A small network was shown many inputs. Here are its activations along a few directions, one row for each input.
Each table varies a few parts of the input and shows all the possible inputs, shuffled.
A made-up example of a description, with smaller parts first: one of 3 separate values, together with either a single point or one of 9 places around a ring or (one of 4 places along a line, together with one of 5 places around a ring).
Shared parts are said once, and a part with two or three values counts as separate values.

Rows:
r1: [ 0.51 -4.01 -0.58 -0.64  0.99 -1.49  4.39 -1.38 -0.75 -5.28 -0.40  1.48
 -1.60 -0.38]
r2: [ 0.69  1.00 -2.49 -2.73 -2.00 -3.44  2.63  1.59  0.05 -5.26  0.45 -1.75
  0.16  1.42]
r3: [-0.29  0.50  1.14  1.50  0.88  2.17 -5.97  0.15 -1.27  5.26  1.19  0.74
  1.49  0.01]
r4: [-1.74  0.85  4.02 -2.01  1.55  4.55 -3.73  2.01 -0.33  1.95  0.65  0.68
 -0.03  2.98]
r5: [ 1.31 -1.43 -1.76  4.06 -0.35 -2.07  3.99 -2.88 -0.12 -1.25  0.95  1.52
 -1.78 -3.06]
r6: [ 0.11  0.66  3.25 -3.05  1.62  5.40 -1.30  2.46 -1.28  2.74 -2.09 -1.65
  0.16  1.57]
r7: [-1.35 -0.55 -1.49  4.31 -0.04 -2.78  2.71 -1.74  0.59 -1.22 -0.58 -0.44
 -0.83 -3.47]
r8: [ 0.83  0.41  0.92  1.08  0.44  2.51 -4.72  0.84 -1.06  5.73 -0.93  0.06
  0.46 -0.62]
r9: [ 1.39  0.66  1.14  0.49  0.55  2.30 -3.38  0.38 -2.37  6.40 -1.85 -1.39
  1.12 -0.95]
r10: [-1.24  2.92 -2.34  1.88 -0.83 -3.79  2.01 -1.28  0.89 -0.86 -0.34 -1.12
 -0.57 -3.62]
r11: [-2.55 -3.45  0.20 -0.45  0.72 -2.11  3.49  0.37  0.20 -5.04 -1.67 -0.43
 -0.35 -1.25]
r12: [ 1.93  3.65 -2.58  1.78 -2.88 -3.94  1.81 -0.74  1.29 -2.11  0.90 -1.38
  0.84 -2.14]
r13: [-2.55 -0.18 -1.30 -2.86 -0.47 -3.12  2.88  0.99  0.35 -4.21 -0.72 -1.87
 -0.52 -0.75]
r14: [-1.14 -0.11  0.78  1.82  0.59  2.57 -7.29 -1.15  0.27  4.62  2.16  0.93
  1.21  1.10]
r15: [ 0.20  0.14  3.55 -2.66  1.69  4.26 -2.95  2.43  0.11  2.58 -1.05 -0.80
 -0.69  2.38]
r16: [ 3.67  0.72 -3.29  1.69 -2.54 -2.85  4.90 -2.39  1.62 -0.97  1.67  2.28
  1.06 -0.76]
r17: [ 2.54 -1.87 -3.24 -2.51 -0.82 -2.40  5.79 -0.10  0.40 -4.65  0.43  2.28
  0.86  3.04]
r18: [-2.31  0.09  4.09 -1.74  0.90  4.22 -5.26  0.42  1.38  1.58  1.23  0.86
 -0.99  4.50]
- What is each input in this table made of? => one of 2 separate values, together with either one of 4 places along a line or one of 5 places around a ring
- The inputs of r2 and r12 match in every part but the choice among 2 separate values. If r13 is changed in the same way as r2 into r12, which row does it become? => r10
- Which other rows does r6 become when the place on the line of 4 takes its other values? List them by row number. => r4, r15, r18
- Which other rows does r8 become when the place on the line of 4 takes its other values? List them by row number. => r3, r9, r14
- Which other rows does r5 become when the choice among 2 separate values takes its other values? List them by row number. => r1

Rows:
r19: [ 2.45 -2.88  0.60 -2.31 -0.34  1.04  3.87 -0.27 -0.35 -1.85  0.39  1.93
  0.77  1.77]
r20: [-2.79  3.89  0.61 -3.66 -1.22 -0.79 -0.89  2.53  0.77 -4.17 -0.26 -2.70
 -1.24  2.77]
r21: [-1.28  0.62 -0.80 -3.78 -0.40  0.45  0.35  1.39  1.35 -2.83  2.57  1.52
 -0.22  4.87]
r22: [ 0.06 -2.29  2.09  3.09  1.71  2.83 -1.25  0.10 -0.13  2.60 -0.16  0.62
 -1.67 -2.06]
r23: [-1.60 -1.65  0.68 -2.21  1.23 -0.55  2.92  0.47 -0.92 -1.21 -3.90 -2.00
 -0.46 -1.40]
r24: [-2.55 -1.05 -3.07  2.37 -1.72 -5.49  2.63 -1.01  3.46 -7.07  2.30 -0.44
  0.46 -0.26]
r25: [ 2.05  2.82 -0.95 -4.44 -1.13 -0.97  0.68  3.08 -0.78 -2.91 -1.92 -3.10
  0.09  0.13]
r26: [ 0.93  1.80 -0.16 -0.20 -0.36  1.78 -6.35 -0.35  0.21  3.64  1.34  2.40
  1.96  3.31]
r27: [-5.46 -1.01  1.88 -1.88  2.07 -0.19  0.52  0.18  0.72 -3.19 -2.10 -1.48
 -1.65  0.39]
r28: [ 1.56  3.04 -3.40  4.95 -1.49 -3.30  2.43 -3.49  0.92  0.89  1.15  0.85
 -0.21 -4.74]
r29: [ 0.16 -3.95  1.91 -0.83  1.33 -0.32  3.50  0.29 -0.55 -1.55 -1.70  0.78
 -1.26 -0.64]
r30: [-1.62  5.10  1.46 -0.42 -1.07  0.14 -6.54  2.11 -0.83  2.89  0.40 -2.06
  2.05  0.06]
r31: [ 1.03  5.74  0.99 -0.63 -0.65  0.39 -3.29  2.49  0.73  3.09 -0.42 -2.41
  1.25 -0.95]
r32: [-3.16 -3.44  2.95 -0.62  2.95  0.21  0.69  0.06  1.14 -3.87  0.53  0.99
 -2.39  0.94]
r33: [ 2.02 -0.45 -4.33  2.56 -2.10 -5.62  4.75 -0.66  0.32 -4.78  0.18  0.99
  1.03 -2.86]
r34: [ 0.37 -3.51  1.60  1.55  1.40  0.51  2.30 -0.14 -1.27  1.56 -1.26 -0.03
 -1.55 -0.98]
r35: [ 2.94  2.55 -0.49 -0.32 -0.37  1.99 -2.52  0.31  1.36  3.84  0.66  1.90
  1.50  2.25]
r36: [-0.15  1.38 -3.25  3.93 -2.25 -4.43 -0.71 -4.95  0.56  1.32  2.44  0.15
 -0.85 -3.92]
r37: [ 2.59 -0.82  1.34  1.87  0.19  3.73 -1.08 -1.59  0.69  2.66  1.01  1.91
  0.45  1.37]
r38: [ 0.27 -1.66  1.41  1.91 -0.20  3.62 -4.72 -2.45 -0.65  2.77  1.75  2.51
  0.61  2.45]
r39: [-1.06 -2.42  1.56 -1.89  1.29  1.58  1.15 -0.45  1.32 -4.09  3.01  1.82
 -0.39  3.58]
r40: [-2.63  0.20  1.27  1.37  1.08  2.15 -0.87  0.57 -0.49  3.43 -1.93 -1.92
 -0.04 -3.07]
r41: [-1.10 -1.40  0.32 -0.13  2.14  0.27  1.58  0.66 -1.75  1.29 -3.16 -2.90
 -0.08 -2.30]
r42: [ 3.65  0.63 -1.85 -2.06 -0.43  0.31  0.76  0.92 -0.32  1.93  0.22  0.76
  1.14  2.60]
r43: [ 1.72  3.91 -0.60 -2.31 -1.08 -1.10 -0.03  2.39 -1.05  1.05 -1.42 -3.71
  0.55 -0.01]
r44: [-4.34 -0.59  1.76  1.22  1.13  2.15 -4.48  0.32 -1.36  3.14 -1.17 -1.17
 -0.01 -2.55]
r45: [ 3.23 -2.44  0.42  0.28  0.35  1.73  2.13 -1.00 -0.83  1.04  0.42  1.04
  0.58  1.78]
r46: [ 2.89 -0.14 -2.01 -4.49 -1.20  0.14  2.52  1.70 -0.36 -1.32  0.25  1.44
  1.10  2.51]
r47: [-2.32 -3.08  2.42  2.94  0.93  2.73 -4.49 -0.73 -1.22  2.90  0.53  1.47
 -1.75 -1.15]
r48: [ 2.13  1.13 -4.36  4.14 -1.80 -4.97  4.42 -2.47 -0.68 -1.20  0.26  0.84
  0.21 -3.90]
- What is each input in this table made of? => one of 5 places along a line, together with either a single point or one of 5 places around a ring
- The inputs of r23 and r27 match in every part but the place on the line of 5. If r19 is changed in the same way as r23 into r27, which row does it become? => r39

Rows:
r49: [-0.21 -2.03 -0.60  3.15  0.39  0.81 -1.61 -2.01 -0.38  4.03 -0.03  1.44
 -0.08 -1.54]
r50: [-1.46 -2.66  2.16 -3.25  1.42  3.28 -2.23  1.64 -0.64 -0.19 -0.21  0.66
 -0.56  2.76]
r51: [ 1.15  4.19 -0.26 -1.51 -0.68 -0.26 -2.72  0.68 -0.08  2.76  1.20  0.55
  0.91  0.56]
r52: [ 0.20 -2.45  0.04 -2.92  0.90 -1.37  7.88  0.78  1.06 -6.03 -0.13  1.57
 -0.92  2.83]
r53: [ 1.82 -2.79 -3.50  3.50 -1.10 -3.98  5.08 -4.00 -0.98 -3.67  1.59  1.83
 -0.39 -2.30]
r54: [ 2.62  3.64  0.10 -1.10 -1.85  1.84 -2.96 -0.24  0.21  3.74  1.65  0.07
  1.15  2.51]
r55: [-0.04 -1.58 -0.60  3.75  0.53 -0.01  0.05 -1.18 -0.12  2.42 -0.96 -0.77
 -0.91 -3.63]
r56: [-1.12 -1.67  2.70 -2.63  2.06  1.69  0.23  2.37 -1.06 -1.43 -2.33 -1.22
 -0.43  1.07]
r57: [ 2.54  1.85 -4.78 -1.42 -3.31 -5.20  3.15  0.32  2.04 -4.25  1.01 -0.09
  1.62  0.79]
r58: [-1.49  4.27 -1.00 -0.57 -1.37 -1.93 -0.78  1.21 -0.27 -0.50 -0.67 -2.93
  0.95 -1.96]
r59: [-2.67 -0.52  0.63  4.34  0.40 -1.95  0.25 -1.34 -0.20  0.92 -0.33 -1.08
 -1.52 -4.71]
r60: [ 0.81 -1.03  0.38  3.84  0.11  2.47 -2.30 -2.88  0.54  4.12  1.00  2.69
  1.03 -0.35]
r61: [ 0.17 -2.19  3.49 -1.69  1.82  4.56 -2.73  1.92 -0.20  0.26  1.45  1.65
 -0.19  4.57]
r62: [ 0.96  4.42 -2.36 -1.06 -1.08 -0.70 -1.96  1.06  0.19  0.77 -0.85 -2.13
  0.84 -0.59]
r63: [-3.29 -1.44  3.59 -2.44  1.76  0.73  0.64  1.67 -0.09 -2.94 -2.40 -2.24
 -1.52 -0.01]
- The inputs of r63 and r59 match in every part but one. If r50 is changed in the same way as r63 into r59, which row does it become? => r49
- What is each input in this table made of? => one of 3 separate values, together with either a single point or one of 4 places along a line
- Which other rows does r62 become when the place on the line of 4 takes its other values? List them by row number. => r51, r54, r58
